A small network was shown many inputs. Here are its activations along a few directions, one row for each input.
Each table varies a few parts of the input and shows all the possible inputs, shuffled.
A made-up example of a description, with smaller parts first: one of 5 places around a ring, together with either a single point or one of 11 places along a line or (one of 3 separate values, together with one of 4 places along a line).
Shared parts are said once, and a part with two or three values counts as separate values.
(in the rows, 128 means zero)

Other details of the inputs shift rows strongly along two fixed directions, in all tables alike. That doesn't count.

Rows:
R1: [137  75  96 125 133 138  90 160 141  97  48]
R2: [102 128 158 118 127 135 158 108 104 140 160]
R3: [125 126 114  95 105 110 109 138 140 124 138]
R4: [115 130 175 132  99 150 197 138 134 135 135]
R5: [139 139 115 117 149 120  82 145 143  95 129]
R6: [142  84 146 139 145 128 112 136 130 108  55]
R7: [117 134  87 147 123 110 115 119 103 135 169]
R8: [118 115 108 130 130 135 117 122 159 116 103]
R9: [102 141 171 126 109 155 171 125 131 153 129]
R10: [106 141 154 132 138 154 179 107 120 157 161]
R11: [123 169 163 129 125 134 159 112 110 157 154]
R12: [100 141 188 141 125 176 179 134 144 132 145]
R13: [105 113 103 111 130 114 116 131 131 137 127]
R14: [149 123 119 111 116 132 103 140 128 116 109]
R15: [129 146  98 117 157 104 108 115 124 133 146]
R16: [143 132 132 112 137 111 105 133 129 139 114]
R17: [132 160  89 114 150  88  98  95 129 129 176]
R18: [ 99 135 117 113 139 127 139 115 136 150 152]
R19: [137 113  99 127 146 140 105 139 140 107  83]
R20: [136 150  73 133 136  88  83 115 124 130 158]
R21: [142 136 187 142 119 141 170 119 120 158 129]
R22: [ 97 119  87 141 114 111 116 125 122 142 158]
R23: [118 143 128 115 141  96 120 100  99 132 166]
R24: [132 115  97 157 137  97 103 126 116 138 134]
R25: [115  77 111 115 127 129  91 148 145  96  55]
R26: [138 138  93  89 128 107  75 136 126 118 131]
R27: [114 170 145 111 141 134 138 119 120 129 210]
R28: [122 119 130 161 116 156 148 125 132 133 119]
R29: [133 118  92 115 138 125  96 121 147 110 121]
R30: [138 150 164 122 118 112 154 116 115 153 168]
R31: [142 152 116 105 122  91 127 132 117 124 169]
R32: [136 100 127 146 133 154 128 144 127 109  61]
R33: [142 118 183 157 104 174 196 152 129 109  84]
R34: [143  97 133 190 117 182 136 151 146  99  29]
R35: [113 146 169 125 133 161 159 130 132 126 172]
R36: [113 113  96 149 119 126 120 130 115 132 143]
R37: [143 147 133 118 122 116 119 125 118 137 138]
R38: [118 108  84 139 117 126  98 136 151 121 105]
R39: [144 110  89 109 155  84  78 130 126 129 120]
R40: [144 114  94 132 140 134  95 130 151  91  83]
R41: [125 129 105 170 128 118 120 124 110 131 126]
R42: [144 112 102  91 115 117  83 144 136 117 122]
R43: [128 133 165 123 106 146 186 137 122 132 152]
R44: [133 164 151 122 113 116 150 115 109 144 172]
R45: [143 134 104 122 154  94 101 106 143 128 143]
R46: [140 130 161 134 150 139 128 142 145 116 125]
R47: [112 132 162 133 128 142 163 106  98 134 146]
R48: [134 137 102 108 164  94 106 112 128 148 156]
R49: [124 124 170 132 112 171 157 138 130 134  93]
R50: [141 139  80 127 143  77  83 112 128 142 167]
R51: [129 119 160 165 135 155 163 130 119 130  75]
R52: [120 153 161 110 103 133 169 114 113 149 190]
R53: [155 106 129 128 108 147 111 159 139  89  64]
R54: [147 137 144 116 126 101 151 133 124 136 156]
R55: [122 106 184 150  97 182 174 144 146 133  64]
Each input here is: one of 5 places along a line, together with either a single point or one of 4 places along a line or one of 6 places along a line.
The inputs of R1 and R51 match in every part but the place on the line of 5. If R10 is changed in the same way as R1 into R51, which row does it become?
Answer: R15
The inputs of R25 and R2 match in every part but the place on the line of 5. If R38 is changed in the same way as R25 into R2, which row does it become?
Answer: R28
Which other rows agree with R53 in the place on the line of 5? List them by row number.
Answer: R7, R14, R19, R26, R27, R32, R33, R34, R40, R47
Which other rows agree with R48 in the place on the line of 5? List them by row number.
Answer: R6, R16, R21, R24, R30, R39, R45, R46, R50, R54

Rows:
R56: [105 120  58 136 104 109  86 127 112 131 157]
R57: [160 155  54 128 147  59  53 117 109 137 168]
R58: [132 178 198 122 135 119 180  95  97 184 182]
R59: [163 132 135  87 110  89 109 145 115 108 146]
R60: [135  93  66 122 143 110  74 137 164 108  67]
R61: [131 121 113 185 143 160 114 132 157 104  82]
R62: [131 146 129  73 138  56 107 107  95 158 206]
R63: [105 137 202 136 122 169 204 113 140 169 139]
R64: [102  86 173 139  95 190 160 151 134 125  48]
R65: [151  93 112  97  97 138 102 184 156  86  71]
R66: [143  96  75 167 127 132  87 150 161 105  66]
R67: [119 133 151 117 149 147 120 127 157 121 114]
R68: [147 115 121 174 123 103 129 127 103 128 118]
R69: [ 88 194 158 138 153 131 194  57 111 186 237]
R70: [ 93 151 101 107 125  86 149  93 102 176 222]
R71: [125 171 195 131 120 175 186 126 146 124 155]
R72: [132  73  99  97 122 121  76 172 155 103  56]
R73: [169 170 142  92 121 101 118 131 115 129 162]
R74: [143 141  96  66 148 107  73 146 136  80 170]
R75: [146  97 107 133 139  90 106 122 111 122  91]
R76: [148 143  76  58 119  85  68 146 157 109 171]
R77: [122 109 161 215 148 198 169 135 129 102  70]
R78: [112 124 159 113 162 150 133 126 130 118 133]
R79: [ 94  97 152 166 100 182 183 121 116 140  73]
R80: [118 105 136 193 105 163 170 143 128 135  91]
R81: [147 154 117 129 149  91 119  96 104 159 147]
R82: [104 132 168 164 160 168 184 101 116 130 124]
R83: [121 118 131  99  80 155 131 157 129 108 120]
The inputs of R66 and R63 match in every part but one. If R56 is changed in the same way as R66 into R63, which row does it become?
Answer: R64
What is each input in this table made of?
Answer: one of 4 places along a line, together with either one of 2 separate values or one of 5 places along a line
Which other rows agree with R60 in the place on the line of 4? List them by row number.
Answer: R69, R70, R75, R79, R81, R82
Start at R77 and move only the place on the line of 4, one step at a time. The first step leads to R82. Which rows follow, in order?
Answer: R78, R74

Rows:
R84: [139 147 115 129 131  99 122 114 110 142 160]
R85: [116 129 128 132 137 134 128 119 128 131 136]
R86: [122 145 118 125 149 106 122 107 118 137 168]
R87: [110 132 235 206 119 217 251 118 131 155  83]
R88: [135  88  98 128 131 127  84 153 141 100  59]
R89: [138 136 153  79 113 122 128 142 129 123 144]
R90: [139  75 109 143 118 152 100 164 152  92  22]
R91: [120 131 122 134 112 126 139 127 118 134 149]
R92: [135 157 111 127 140 103 114 111 117 137 173]
R93: [122 126 134 135 126 125 139 119 127 143 129]
R94: [117 142 116 131 122 126 132 123 124 132 166]
R95: [129 137 117 124 140 101 124 111 111 144 157]
R96: [157 104 122  81 126 133  80 171 161  80  71]
R97: [110 145 113 115 129 122 130 114 125 140 174]
The inputs of R93 and R87 match in every part but one. If R88 is changed in the same way as R93 into R87, which row does it become?
Answer: R85
What is each input in this table made of?
Answer: one of 2 separate values, together with either a single point or one of 6 places along a line
Which other rows does R97 become when the choice among 2 separate values takes its other values? List them by row number.
Answer: R90
